A small network was shown many inputs. Here are its activations along a few directions, one row for each input.
Each table varies a few parts of the input and shows all the possible inputs, shuffled.
A made-up example of a description, with smaller parts first: line(6) and (point or line(9) or (values(2) and ring(8))).
Shared parts are said once, and a part with two or three values counts as separate values.

Other details of the inputs shift rows strongly along two fixed directions, in all tables alike. That doesn't count.

A family of inputs:
r1: [-34   9  33  18   4 -77  -7  48 -40   9  50 -30   4]
r2: [-22  -3  32   5  34  -6 -12   0  -8 -19   5  25  16]
r3: [ -5  11   4  15 -26 -10  -6  41 -14 -11  26 -18 -16]
r4: [ -9 -11  17   3  35   6  -3 -14  10   0 -18  36  18]
r5: [-19   4  13  15  -1 -14  -5  36 -13 -11  10  -4  -8]
r6: [ 33  15 -30 -13 -23  15   5 -16  23  13   0 -16 -19]
r7: [-23  -1  35  11  29  -5  -5  -2  -6 -15   1  31  10]
r8: [-20   1  15  14   4  -1   1  13 -10 -12   4   3  -4]
r9: [-17  -8  11  16  35  20   1 -18   3  -3 -11  22  25]
r10: [-36  -7  25  18  34  -1  -5   9  -6  -7  -5  19  15]
r11: [-9  7 17  6  9 -2 -8  5  3 -5 12 13  3]
r12: [ 10  -5 -29 -13 -19  13   6   0  11  13 -18  -8 -10]
r13: [ 37 -18 -29 -17  -7   6  33 -62  15  35 -26 -18  25]
r14: [-14  -3  31  11  23  -5  -3   2  -9 -16   0  31   8]
r15: [ 27  10 -30 -20 -24   9   5  -9  27  17  -9 -17 -24]
r16: [ 27   6 -23 -18  -4  14   3 -24  16   2  -9 -10 -10]
r17: [  1 -19 -11  -6   8  26  10 -26   6   5 -30  22  12]
r18: [  5  -1  -9   0 -16   1  -1  16  -8 -11   6 -17 -10]
r19: [-17 -19   9   7  23  19  -3 -10  -2   0 -14  32  28]
r20: [-24   6  30  12  39 -10  -8   1  -3  -9   0  26  10]
r21: [  5   9  -6 -12 -17 -11  -5  16   3   4   1  -1 -16]
r22: [ 11  -7  -6 -13   0  13   4 -21   9   4 -19  23   2]
r23: [  2  -9  -8   2  19  28  12 -33  11   3 -26  13   9]
r24: [ 16  21  -4   1 -39 -15  -7  35  -3  -6  30 -21 -30]
r25: [ -8 -15  16 -10  28   7  -8 -17  -1  -6 -16  35  23]
r26: [ 28  -1 -33  -9 -34  20  14  -6  11   7 -13 -19 -22]
r27: [-11  11  -2   9  -1  -5   0  18  -3  -3   4 -15 -13]
r28: [-11  10  19   4  -8 -17 -14  28 -13 -10  22  11  -4]
r29: [-20   4  13   9  -1 -10  -8  27 -17 -20  18 -12  -5]
r30: [-15  -8  20  22  13 -40  -7  -7 -24  13  26  -9  40]
r31: [ 22  10 -16 -10  -9  11   8 -20  15   3  -9  -3 -16]
r32: [ 12  -8 -24  -4  -5  31   8 -21  22  14 -15  -4   3]
r33: [ 27  -5 -41 -23 -36  18   6  -4   8   8 -12 -24 -16]
r34: [ 28  -1 -18 -18 -13  10   1 -12  13   1  -7  -5 -10]
r35: [  4  -7 -13  -3  17  21   5 -24   6  -3 -16  -1   9]
r36: [ 17  21  -8 -10 -68 -61  -6  48 -34  15  57 -91 -25]
Description of these inputs: values(4) and (point or (values(2) and line(4))).
- The inputs of r31 and r20 match in every part but the values(4) part. If r22 is changed in the same way as r31 into r20, which row does it become? => r21
- A walk changes only the line(4) part. It starts at r16 and steps to r2. List the rest of the walk in order. => r34, r25
- Which other rows does r26 become when the values(4) part takes its other values? List them by row number. => r3, r5, r18
- Which other rows does r34 become when the values(4) part takes its other values? List them by row number. => r4, r14, r24
- Which other rows does r12 become when the values(2) part takes its other values? List them by row number. => r21
